A small network was shown many inputs. Here are its activations along a few directions, one row for each input.
Each table varies a few parts of the input and shows all the possible inputs, shuffled.
Descriptions start from the smaller parts, as in this example, which fits no table here: one of 6 places along a line, together with either a single point or one of 9 places along a line or (one of 2 separate values, together with one of 8 places around a ring).
Shared parts are said once, and a part with two or three values counts as separate values.
In the rows, zero is written as 128.

Other details of the inputs vary at random and push rows far along two fixed directions, the same in every table; ignore that.
These rows show it; all are for the same input, with only those details redrawn:
[142 119 126 116 142 125 111 140 150 159 125]
[130 110 145 126 114 114 143 128 119 119 120]
[130 110 145 126 115 114 143 128 118 119 120]
[ 63 124 168  82 156 190  80 148  75 116 132]

A family of inputs:
x1: [130 130 129 142 123 117 149 129 115 108 143]
x2: [135 130 130 125 121 133 160 102 109 126 110]
x3: [124 138 135 144 103 117 130 127 126 103 132]
x4: [124 126 138 122 110 119 142 124 133 101 122]
x5: [128 118 138 136 108 113 127 118 126 106 122]
x6: [139 138 117 136 128 123  92 141 151 150 130]
x7: [123 122 131 128 114 108 142 135 122 110 116]
x8: [142 132 120 127 146 133 111 125 157 148 148]
x9: [129 125 127 141 111 107 133 134 116 107 121]
x10: [132 116 141 133 115 114 138 114 117 117 138]
x11: [131 111 144 139 114 112 133 120 118 116 127]
x12: [135 141 128 147 114 131 148 104 103 128 120]
x13: [135 140  85 138 142 148 119 125 146 151 119]
x14: [132 127 138 143 108 113 136 124 112 121 142]
x15: [135 134  96 133 138 152 114 109 156 151 119]
x16: [127 120 133 126 121 110 154 131 113 120 133]
x17: [139 127 121 113 135 125 105 139 158 149 121]
x18: [142 127 113 134 146 120 105 149 138 156 131]
x19: [137 147 118 139 139 132 106 136 159 145 146]
x20: [143 132 110 128 146 121 111 143 137 156 143]
x21: [137 124 118 121 148 120 116 150 144 160 126]
x22: [ 59 147 150 100 165 194  82 150  79  98 148]
x23: [121 124 118 129 111 144 155 104 124 113 108]
x24: [130 135 122 130 128 129 165 111 105 127 111]
x25: [132 116 142 121 115 115 148 122 118 119 132]
x26: [130 134 138 147 112 121 141 123 119 112 146]
x27: [136 130 129 137 121 132 150  94 108 123 116]
x28: [ 53 150 137 108 147 218  79 127  74 111 129]
x29: [116 129 109 134 118 138 160 113 119 114 109]
x30: [137 136 116 124 137 128 100 129 165 139 133]
x31: [147 146  99 132 152 139 123 124 129 163 121]
x32: [142 119 126 116 142 125 111 140 150 159 125]
x33: [119 131 129 127 116 113 147 133 128 102 123]
x34: [141 131 123 139 134 123  98 142 142 160 135]
x35: [124 127 133 129 125 118 159 129 121 110 137]
x36: [125 127 140 139 118 122 141 113 133 100 137]
x37: [125 133 125 140 114 113 138 133 122  98 128]
x38: [132 140 112 122 152 128 124 142 161 144 136]
x39: [138 135 120 117 146 133 119 134 166 144 136]
x40: [129 123 141 124 119 123 154 120 126 110 136]
Q: Changing only one part turns x18 into x11. The same change can be made to x13. Which row results?
A: x15
Q: What is each input in this table made of?
A: one of 5 places around a ring, together with either one of 2 separate values or one of 6 places around a ring
Q: A walk changes only the place on the ring of 5. It starts at x12 and steps to x31. List the rest of the walk in order.
A: x24, x2, x27
Q: A walk changes only the place on the ring of 6. It starts at x11 and steps to x5. List the rest of the walk in order.
A: x30, x36, x8, x10
Q: Which other rows does x29 become when the choice among 2 separate values takes its other values? List them by row number.
A: x24

A family of inputs:
x41: [120 133 117 133 138 142 122 129 111 131 125]
x42: [123 133 129 130 136 145 124 125 114 136 131]
x43: [123 119 145 106 139 124 123 145 120 133 129]
x44: [118 139 128 124 134 146 123 125 131 121 129]
x45: [191 140  74 161 126  85 140 127 192 171 127]
x46: [114 140 123 125 133 144 122 126 131 121 127]
x47: [115 139 117 126 135 143 121 129 129 117 124]
x48: [117 143 122 132 131 142 121 128 120 128 134]
x49: [121 133 119 120 136 142 126 127 114 133 113]
x50: [141 105 154 157  65  81 217  83  86  68 106]
x51: [194 126 100 157 116  70 122 137 198 172 135]
x52: [119 124 129 117 134 147 125 118 128 128 128]
x53: [122 138 129 128 134 142 119 121 120 127 139]
x54: [134  91 165 151  64  64 217 111 100  55 120]
x55: [118 125 143 122 125 127 102 139 135 117 132]
x56: [119 133 125 119 134 143 128 125 116 137 116]
x57: [194 127 100 147 129  67 138 145 198 172 143]
x58: [118 114 142 118 124 130 107 138 132 125 128]
x59: [119 134 123 132 136 143 123 126 113 135 128]
x60: [115 128 116 121 134 146 126 128 126 124 120]
x61: [121 142 127 130 132 144 122 127 121 128 137]
x62: [125 129 130 128 138 142 121 119 114 135 133]
x63: [118 128 128 119 132 149 128 124 129 129 125]
x64: [122 120 143 119 141 123 119 147 116 131 141]
x65: [124 132 131 117 135 145 128 123 117 137 118]
x66: [113 129 122 121 132 147 127 125 128 128 123]
x67: [118 127 143 113 138 124 119 146 134 117 140]
x68: [123 119 143 129 128 126 103 140 117 131 134]
x69: [123 118 145 116 126 127 107 138 120 133 122]
x70: [120 135 129 122 135 143 121 118 131 120 132]
Q: Changing only one part turns x57 into x67. The same change can be made to x45. Which row results?
A: x47
Q: What is each input in this table made of?
A: one of 5 places around a ring, together with either one of 2 separate values or one of 4 places along a line
Q: List by row number the other rows that have the place on the ring of 5 in common with x65.
A: x43, x49, x50, x56, x69
Q: Which other rows does x51 become when the place on the ring of 5 takes its other values? List them by row number.
A: x55, x58, x68, x69

A family of inputs:
x71: [129 141 108 131 135 151 121 117 131 150 141]
x72: [ 96 114 150 139  92 117 141 128 119  54 131]
x73: [106 128 158 158 101 126 149 108  82  91 138]
x74: [152 128 112 147 137 104 118 143 143 172 123]
x75: [134 132 100 117 147 140 115 142 130 172 123]
x76: [109 132 142 140 111 144 171 101  94  79 126]
x77: [172 128 105 174 101  97 162 107 148 138 134]
x78: [136 100 138 102 146 123  93 151 165 150 137]
x79: [101 156 141 103 164 187  63 152 123 152 155]
x80: [103 128 164 131  99 116 154 122 101  76 145]
x81: [100 130 146 128 109 144 183 103 102  85 126]
x82: [182 111 106 129 130 102 146 111 177 165 102]
x83: [ 87 122 165 108 118 125 134 149  82  89 130]
x84: [ 60 137 162 133 115 170  98 117  64  73 124]
x85: [ 81 139 129  80 174 186 108 151 111 147 120]
x86: [138 138 111 136 148 136 114 130 116 146 140]
x87: [120 133 161 137 107 115 153 126  78  84 137]
x88: [136 135 103 115 160 143 122 142 142 159 115]
x89: [140 143  98 121 155 140 113 127 130 163 139]
x90: [133 143 112 122 131 119  92 140 177 137 131]
x91: [174 121 106 143 137  75 140 146 184 143 152]
x92: [157 110 135 108 130  96 111 137 169 159 125]
x93: [145 147 113 134 126 131  91 137 166 145 126]
x94: [122 146  99 114 144 155 116 122 171 144 113]
x95: [129 144  90 128 133 151  98 119 152 151 121]
x96: [137 143 123 111 157 116 103 149 149 148 150]
x97: [108 101 162 107 107 132 176 102  99  96 101]
x98: [128 129 123 124 149 134 103 151 169 139 162]
x99: [176 123  92 155 126  94 140 137 155 174 119]
x100: [128 118 121 114 152 120 105 171 157 147 142]
x101: [167 124 127 148 104  82 155 143 139 139 120]
x102: [134  95 147 134  83 106 176  94  92 103 105]
x103: [115 132 139 133 123 130 173 107  82  79 123]
x104: [115  98 160 132  98 129 145 108  76  99 111]
x105: [172 129 116 170 116  73 157 115 137 140 133]
x106: [ 91 150 111 114 160 196  51 138 122 144 130]
x107: [175 130  91 167  94  87 177  95 176 113 100]
x108: [ 63 132 177  59 176 217  30 161  81 144 135]
x109: [106 130 142 122 121 129 185 109  90  84 123]
x110: [164 102 137 151 105  84 141 111 140 149 112]
Q: Changing only one part turns x105 into x89. The same change can be made to x110. Which row results?
A: x102
Q: What is each input in this table made of?
A: one of 5 places along a line, together with one of 8 places along a line
Q: A walk changes only the place on the line of 8. It starts at x85 and steps to x88. List the rest of the walk in order.
A: x75, x99, x74, x101, x83, x100
Q: Which other rows does x81 become when the place on the line of 5 takes its other values? List them by row number.
A: x85, x94, x97, x109
